A small network was shown many inputs. Here are its activations along a few directions, one row for each input.
Each table varies a few parts of the input and shows all the possible inputs, shuffled.
Descriptions start from the smaller parts, as in this example, which fits no table here: ring(8) and (point or ring(11) or (values(3) and line(4))).
Shared parts are said once, and a part with two or three values counts as separate values.
(in the rows, 128 means zero)

Other details of the inputs vary at random and push rows far along three fixed directions, the same in every table; ignore that.

Rows:
row 1: [134 121  92 112 109 115 170 126 163 146 178]
row 2: [170 151 129 141 138 100 122 118 125 123 105]
row 3: [143 153 105 146 126 108 111 121 166 143 116]
row 4: [ 97 154 133 141 137 112 104 115 154 141 112]
row 5: [ 99 110  96 124 114 109 133 107 155 130 189]
row 6: [ 93 110 119 131 108  92 131 122 157 139 196]
row 7: [118  95 154 101 137 186 128 137  48 105 124]
row 8: [ 85 160 138 141 137 122  71 133 130 127 101]
row 9: [ 92 118 115 118 131 116 130 120 174 150 181]
row 10: [212 149 143 157 129 118 130 113 108 129  58]
row 11: [166 101 167 108 128 186 163 151  58  99 124]
row 12: [ 83 164 141 140 142 117  71 121 140 134 108]
row 13: [143 105 113 132 115 105 177 114 176 126 183]
row 14: [ 51 114 137 104 133 144 101 142 130 138 186]
row 15: [229 146 105 152 130 132 186 116 144 143  97]
row 16: [106 105 159  91 135 186 130 160  60 112 105]
row 17: [ 75 152 136 144 137 113  71 130 147 127  99]
row 18: [145  99 106 138 103  96 174 122 163 140 184]
row 19: [108 120 125 123 115 107 142 116 163 126 197]
row 20: [ 62  94 147 105 139 119 120 140 117 115 178]
row 21: [149 108 112 122 129 100 176 116 152 133 184]
row 22: [205 121 102 144 125 128 166 102 130 122  97]
row 23: [138 151 128 131 137 120 104 115 143 142  90]
row 24: [147 158 128 135 131 124  99 128 125 125  51]
row 25: [ 90 165 131 143 134 108  90 116 154 140 116]
row 26: [168 137 111 143 128 131 133 134 142 134  96]
row 27: [ 50 101 152  74 128 173 121 157  81 124 180]
row 28: [116 111 117 102 123 146 153 137 126 142 178]
row 29: [160 113 114 131 123 146 191 135 133 136 140]
row 30: [ 78 149 155 143 131 103  58 123 140 105  96]
row 31: [163 150 114 148 131  84 123 117 145 123 114]
row 32: [157 117 143 116 124 195 165 170  49 114 111]
row 33: [150 111 111 134 106  99 171 113 158 147 194]
row 34: [ 87 152 121 128 129 109  78 124 150 138 117]
row 35: [140 157 141 147 148 130  80 126 129 128  47]
row 36: [ 98 149 126 138 133 107  73  95 137 124 114]
row 37: [157 140 124 146 137 130 137 126 138 132  93]
row 38: [ 97  94 126 114 127 116 148 142 124 116 184]
row 39: [204 137 103 140 127 125 163 118 149 142  87]
row 40: [ 76 156 128 149 132 104  85 123 159 132 102]
row 41: [194 114 106 108 119 145 201 127 130 143 141]
row 42: [171  91 158 121 123 170 165 152  57 112 113]
row 43: [104 111 169 108 125 174 114 161  58  91 133]
row 44: [ 99  95 152 107 132 185 111 149  44  92 110]
row 45: [149 155 126 141 133 128  94 130 125 128  54]
Each input here is: ring(5) and (values(4) or line(5)).
Q: The inputs of row 11 and row 43 match in every part but the ring(5) part. If row 10 is changed in the same way as row 11 into row 43, which row does it become?
A: row 6
Q: The inputs of row 18 and row 42 match in every part but the ring(5) part. If row 17 is changed in the same way as row 18 into row 42, which row does it become?
A: row 37
Q: Change only the values(4) part in row 18. List by row number the other rows that result.
A: row 30, row 38, row 44
Q: Which other rows agree with row 19 in the ring(5) part? List them by row number.
A: row 2, row 12, row 14, row 25, row 27, row 28, row 33, row 36

Rows:
row 46: [128 159 145 176 150 129 101 115 146 104  55]
row 47: [249 139 115 161  96 132 159 121  88 115 106]
row 48: [116 141 149 135 135  99  64  69 142 136 106]
row 49: [105 105 143  91 144 131  74 128  63 113 117]
row 50: [ 84 104  87 118 126  82 157 148 214 168 188]
row 51: [ 96 125 131  99 153 156  82 155  95 136  63]
row 52: [119 170 177 151 147 117  89 125 149 113  93]
row 53: [ 95 193 141 128 140  76  70 113 169 170 110]
row 54: [137 176 122 153 141 146  78  96 125 156  66]
row 55: [227 129 151 142 119 129 164 107 100 132 126]
row 56: [194 125 113 182 105 104 136 118 144 110  66]
row 57: [154 169 100 158 111  94 135 151 164 151 109]
row 58: [ 94 157 150 127 135  95 116 146 163 160 127]
row 59: [ 94 155  88 115 119 117  90 118 145 155 129]
row 60: [114 169 134 106 146 120  79 109 131 162  76]
row 61: [ 87 150 116 156 142 134  84 100 162 155  81]
row 62: [148 116 165 108 142 176 158 176  75 133  62]
row 63: [189 148 136 161 131 131 152 126 168 157  58]
row 64: [144 116 156 148 137 201 152 166  73 129  72]
row 65: [ 89 169 140 113 144 110  60 151 119 153 117]
row 66: [159 134 110 139 123 136 187 111 147 131 210]
row 67: [ 97 102 120  89 117 194 132 138  80  98 181]
row 68: [ 98 190 151 146 135  96  63 104 177 171 117]
row 69: [141 128 124 159 116  97 139  92 142 139 187]
row 70: [ 76 105 132  96 108 173 144 157  95 103 236]
row 71: [ 75 143 133 123 137  95  96 166 158 154 147]
row 72: [ 89  84 120 124 120  56 165 108 200 142 192]
row 73: [ 84 117 145 132 133  66  89 142 142 123 155]
row 74: [ 58  81 130 121 112 146  89 122 102 102 141]
row 75: [126 134 148  79 151 159 122 121  83 112 114]
row 76: [160 144 103 167 127  89 106  56 160 142 119]
row 77: [109 129 195 126 141 112  92 147  77 109  89]
row 78: [ 80 113  80 131 113  83 162 130 209 119 195]
row 79: [103  96 124  62 146 170 135 148  78 108 177]
row 80: [223 129  82 147 108 175 175 132 123 140  65]
row 81: [103  52 145  76 130 155 171 132  78 116 164]
row 82: [100 131 152 176 126  91 103 113 145 125 145]
row 83: [236 152 117 165 110 149 179 150 119  99  93]
row 84: [106 126 155 180 136 107  88 108 132 114  76]
row 85: [155 123 120 154 129  86 119  66 185 139  97]
row 86: [156 147  69 118 119 109 145 100 159 123 149]
row 87: [227 132 130 131 141 134 202 137 129 111  66]
row 88: [125 136 164 120 156 173  96 113 103 101  54]
row 89: [137 107 158 130 115 144 129 174  43  92 113]
row 90: [127 162 176 162 149 159  99 144  88  95  78]
row 91: [134 186 167 165 138 110  80 130 161 156  62]
row 92: [ 42 156 117 156 105  87  80 140 205 155 172]
row 93: [118  85 120 112 120 150 126 136  67  98 106]
row 94: [195  74  86 113 125 112 189 118 130 128 138]
row 95: [163 142  88 149 121 136 129 105 158 106  85]
row 96: [171 178 129 126 140  86 136 104 160 133 125]
row 97: [142 102  65 111 116 130 192 121 159 114 169]
row 98: [118 143 106 119 132  99 129  67 209 145 183]
row 99: [ 52  92 121 123 104 159 139 169 143 137 176]
row 100: [113  87 151  87 129 135 130 159  56 115 191]
row 101: [ 99 122 132  90 120 164 142 165  68  98 190]
row 102: [179  86 130 150 115 104 194 108 170 134 148]
row 103: [223 152 113 117 139 128 165 142 106 117 122]
row 104: [159  99 104  92 137 139 205 115 148 123 150]
row 105: [106 142 179 114 139 102  79 121  83 121 116]
row 106: [115 164 188 119 149 157  81 128  88 108 108]
row 107: [164  92 106  95 119 102 181  91 137 145 186]
row 108: [ 83 155 150 113 141 146  64 105 134 160 107]
row 109: [103  78 191 116 122 154 149 153  81 114 183]
row 110: [156 143  87 127 150  93 121 105 179 121  86]
row 111: [ 97 118 135 106 103 188 134 173  75 136 187]
row 112: [169  68 110 122 122 103 191 146 133 122 155]
row 113: [107 153  93 147 114  67 140 130 202 122 180]
row 114: [163 139 118 138 134 141 138 103 166 162  78]
row 115: [120 114 170  95 140 153 170 168  92 105 159]
row 116: [211 142  90 155 113 132 179 155 135 140  58]
row 117: [114  86 137  95 145 157 162 177  99  97 142]
row 118: [ 93 151 142 128 151 162  77  99 101 110 111]
row 119: [100 151 147 134 121 102  59 130  78 108 110]
row 120: [ 60 165 106 124 113  92  85 136 159 158 174]
row 121: [ 93 152 125 162 125 113  84 127 171  99  87]
row 122: [160  95  73 113 100 107 171 103 128 131 189]
row 123: [127  86 146 127 118 151 136 167  53  89  93]
row 124: [241 126 124 175  97 128 171 140 102 108  94]
row 125: [138 131 138 134 118 151  65 111  64 102  75]
row 126: [ 86 106 160 129 126 187 156 176  86 140 178]
row 127: [161  72 102 143 118 143 191  95 128 128 161]
row 128: [ 79 114 118  74 140 151 102 149 102 152 158]
row 129: [118 154 105 151 118 111 143 109 178 176 195]
row 130: [129 106  65 110  93 148 175 120 165 164 218]
row 131: [192 122 135 144 133 140 189 122 160 117 107]
row 132: [ 65 144 131 122 144  74  95 145 179 119 170]
row 133: [ 80 132 141 137 153 164  90 108 115 102  92]
row 134: [108 111 108 103 123 179 132 159  83 129  98]
row 135: [ 60  92 130  76 136 153 147 141 129 154 159]
Q: The inputs of row 98 and row 86 match in every part but one. If row 106 is changed in the same way as row 98 into row 86, which row does it become?
A: row 101
Q: The inputs of row 82 and row 124 match in every part but one. If row 126 is changed in the same way as row 82 into row 124, which row does it become?
A: row 92
Q: The inputs of row 100 and row 55 match in every part but one. If row 94 is changed in the same way as row 100 into row 55, which row does it become?
A: row 85
Q: What do these inputs look like to the network?
A: values(3) and ring(5) and ring(6)
Q: Change only the ring(5) part in row 130. List by row number the other rows that result.
A: row 80, row 92, row 99, row 111
Q: Change only the values(3) part in row 67. List by row number the other rows that result.
A: row 125, row 130
Q: Change only the ring(5) part in row 68. List by row number the other rows that result.
A: row 63, row 91, row 108, row 114
Q: Start at row 49 and move only the ring(6) part, one step at a time. The first step leads to row 122. Which rows follow, in order?
A: row 125, row 76, row 48, row 107
